A small network was shown many inputs. Here are its activations along a few directions, one row for each input.
Each table varies a few parts of the input and shows all the possible inputs, shuffled.
Descriptions start from the smaller parts, as in this example, which fits no table here: one of 4 places along a line, together with either a single point or one of 9 places around a ring or (one of 2 separate values, together with one of 8 places around a ring).
Shared parts are said once, and a part with two or three values counts as separate values.
In the rows, zero is written as 128.

Other details of the inputs vary at random and push rows far along two fixed directions, the same in every table; ignore that.

Rows:
r1: [156 116 171  96 192 184 114 128 108 144 181]
r2: [126 154 173 120 100 161 141  88 132 141 100]
r3: [127 140  86 165 104  95 117 110 149  98  87]
r4: [173  83  74 133 190  82  85 170 124 125 183]
r5: [164 108 156  67 169 142 188 164 112 158 163]
r6: [107 138 164 127 112 180 148  95 134 141 102]
r7: [126 131  94 151  88 119 127  97 140 120  83]
r8: [ 89 157 226  95 106 206 138  64 134 171  98]
r9: [ 91 186 193 129  93 194 123  73 135 124  91]
r10: [149 115 104 150 153 129  79 123 118  99 164]
r11: [125 131  93 141 125 119 143 137 123 114 121]
r12: [165  88 136  73 163 145 196 177 109 165 174]
r13: [107 130  92 164  74 103 103  87 149 127  71]
r14: [148 104 204  77 174 203 112 109 122 183 171]
r15: [153  85 122  85 156 117 177 175 118 170 169]
r16: [118 104  61 156 119  73 125 164 122 104 139]
r17: [ 83 179 221 116  97 216 131  81 119 123 114]
r18: [153 103  59 138 145  36 132 208 111 104 167]
r19: [128 111 107 115 149  86 141 176 111 118 159]
r20: [151 107 122  91 171 131 176 184 101 137 163]
r21: [136 103  90 125 138 109 158 173 107 110 160]
r22: [144 143  86 152  87  93 121 113 151 108 100]
r23: [103 144 101 156 108  91 105 110 141 109  92]
r24: [ 98 160 223 105  96 193 131  73 134 169  98]
r25: [ 96 125 185 110 125 179 146 105 132 164 116]
r26: [124 140 175  88 154 146 150 149 118 150 154]
r27: [127 128 162 107 135 170 159 124 123 143 120]
r28: [110 145 137 133 117 138 135 120 117 103 124]
r29: [152 118 153  84 171 131 176 191  88 128 186]
r30: [144  98  69 122 156  67 142 185 116 126 148]
r31: [125 139 114 139 127  90 120 142 127 123 121]
r32: [128 135  92 165 102  73 104 124 150 114  96]
r33: [159 111 170  62 160 138 175 178 120 175 181]
r34: [137 114 173 118 162 177  85 100 136 156 150]
r35: [104 120  64 170  99  74 103 137 127  95 109]
r36: [106 144  92 165  89  85  95 130 140  92 113]
r37: [150 132 141 117 139 125 153 147 124 131 134]
r38: [ 74 149 184 123 110 188 130  86 129 151  99]
r39: [191  88  94 117 171 120 110 145 130 136 176]
r40: [159 128  70 149 122  72 132 160 144 102 127]
r41: [107 136 138 164 123 152  49  75 133 110 129]
r42: [149 103 155  76 183 124 173 181 119 161 168]
r43: [ 98 134 104 170  88 112 100  94 153 120  72]
r44: [136 146  75 165 110  77 116 131 133  91 104]
r45: [123 144 117 189 105 155  47  46 161 103  88]
r46: [ 90 147  90 184  74 119 100  93 130  80  79]
r47: [106 154 162 136  98 142 114 100 151 137 100]
r48: [128 143  70 164 115  83 118 124 136  89  98]
Each input here is: one of 2 separate values, together with one of 4 places along a line, together with either a single point or one of 5 places along a line.
Q: The inputs of r46 and r27 match in every part but the place on the line of 4. If r16 is changed in the same way as r46 into r27, which row does it become?
A: r25
Q: The inputs of r19 and r23 match in every part but the place on the line of 4. If r36 is changed in the same way as r19 into r23, which row does it become?
A: r26
Q: Start at r12 and move only the place on the line of 4, one step at a time. The first step leads to r6. Which rows follow, in order?
A: r11, r21
Q: List by row number the other rows that have the place on the line of 4 and the choice among 2 separate values in common with r22.
A: r2, r5, r7, r12, r39
Q: Which other rows does r8 become when the place on the line of 5 takes its other values? List them by row number.
A: r13, r15, r24, r33
